These are the activations of a small neural network, seen along a few directions. Each row is one input.
In each table, some parts of the input vary, and every possible input appears once, in random order.
A made-up example of a description, with smaller parts first: one of 8 places around a ring, together with either a single point or one of 11 places along a line or (one of 2 separate values, together with one of 6 places along a line).
Shared parts are said once, and a part with two or three values counts as separate values.

Other details of the inputs vary at random and push rows far along three fixed directions, the same in every table; ignore that.

Table:
r1: -73 -35 -38 43 -56 39 -21 -41 -22 18 -16
r2: 41 11 -24 15 59 -41 57 -15 21 10 -37
r3: 61 14 -51 -51 11 -36 -15 -44 -30 -16 56
r4: 30 9 12 -37 1 25 18 -5 -48 -19 42
r5: 3 23 14 -16 29 -4 -13 30 41 -38 -4
r6: 55 6 23 -11 43 -1 0 -3 -4 -23 -13
r7: -26 10 24 -35 -57 66 20 39 -15 -18 -4
r8: 3 13 4 -57 1 -17 14 -24 -56 -16 32
r9: -11 -35 -56 74 2 33 -2 -56 -15 19 -14
r10: -49 -25 -49 54 -21 -5 -15 -67 -58 35 30
r11: 44 8 -39 -45 -18 -11 -26 -27 -20 -12 56
r12: -44 18 55 -32 -54 62 7 36 16 -18 3
r13: -13 9 53 -3 -17 0 4 18 37 -13 -16
r14: -31 -13 -52 66 3 -13 12 -72 -16 19 -2
r15: 27 4 -15 -18 49 2 -27 -18 2 -13 29
r16: -29 5 44 51 -5 -11 14 48 71 -2 -61
r17: -20 36 -14 -40 1 10 7 6 -18 -30 54
r18: 23 -26 15 -12 45 -31 -22 3 -7 10 -25
r19: 42 0 20 -16 23 0 -28 -33 -42 -25 13
r20: 39 -12 41 0 33 -39 -27 5 -9 -9 -7
r21: -38 27 41 29 -12 -38 61 61 61 -2 -32
r22: 43 24 -11 -15 35 -11 -25 1 14 7 4
r23: -22 6 60 31 -3 -12 23 56 79 5 -44
r24: -15 -11 48 14 -7 -22 -12 18 31 16 -13
r25: -12 0 44 -15 -42 36 5 45 -26 -24 23
r26: -7 11 15 -34 -24 63 -8 7 -27 -17 -4
r27: -64 -21 -31 72 -41 17 6 -39 9 22 -15
r28: 76 -15 -11 -2 67 -27 32 -2 -12 19 1
r29: -3 -4 33 20 14 0 26 44 71 27 -48
r30: 53 18 -27 -22 22 -2 -27 1 -34 -8 23
r31: 24 0 21 -22 -2 13 7 5 -57 -10 52
r32: -32 30 14 -23 -34 28 39 9 -18 -16 20
r33: 1 -28 -78 55 36 2 19 -69 -38 49 3
r34: 46 5 -14 -59 -16 1 -45 -18 2 -12 46
r35: 51 -6 12 2 48 -2 1 14 3 5 -26
r36: 18 15 -8 -16 -21 -21 -29 8 54 -15 -14
r37: -53 -22 -37 53 -26 60 -3 -38 19 40 -36
r38: -71 -23 -21 77 -58 32 -8 -27 8 9 -23
r39: 38 -12 23 29 42 -78 20 11 27 12 -14
r40: -23 -23 34 -12 -10 -25 10 60 25 9 -35
r41: 10 -22 11 -56 5 -9 -6 11 -63 10 36
r42: -4 9 -18 -45 -75 25 -33 9 -1 -27 41
r43: 84 -4 -16 7 81 -44 47 -13 18 10 -31
r44: -8 40 -13 -31 -33 21 -12 23 -20 -7 34
r45: -33 -22 -79 54 5 36 -36 -53 -18 7 27
r46: -36 -10 52 -14 -61 10 -12 42 -19 -15 18
r47: -43 27 -1 -31 -29 31 1 29 4 -31 45
r48: -49 -36 -64 48 10 -21 1 -53 -29 52 -7
r49: 32 -10 -1 13 46 -64 25 -13 21 6 -33
r50: 19 -34 7 19 63 -54 -5 -1 39 39 -44
r51: -33 2 34 -8 -18 -1 -6 18 30 -15 -47
r52: -26 -2 35 -30 -22 12 -11 3 5 -3 -8
r53: -3 -16 4 48 7 -5 36 44 56 23 -59
r54: -16 40 8 -20 -28 22 -26 37 16 -17 -9
r55: 27 46 -33 -44 6 -3 -11 -10 -60 -8 52
Each input here is: one of 5 places along a line, together with either one of 3 separate values or (one of 2 separate values, together with one of 4 places along a line).
Q: The inputs of r8 and r49 match in every part but the place on the line of 5. If r48 is changed in the same way as r8 into r49, which row does it become?
A: r41
Q: The inputs of r26 and r37 match in every part but the place on the line of 5. If r19 is changed in the same way as r26 into r37, which row does it become?
A: r13
Q: Change only the choice among 2 separate values in r39. List by row number the other rows that result.
A: r27
Q: List by row number the other rows that have the place on the line of 5 in common with r45.
A: r1, r7, r9, r25, r30, r38, r40, r42, r46, r53
Q: Change only the place on the line of 4 in r18. List by row number the other rows that result.
A: r16, r20, r35
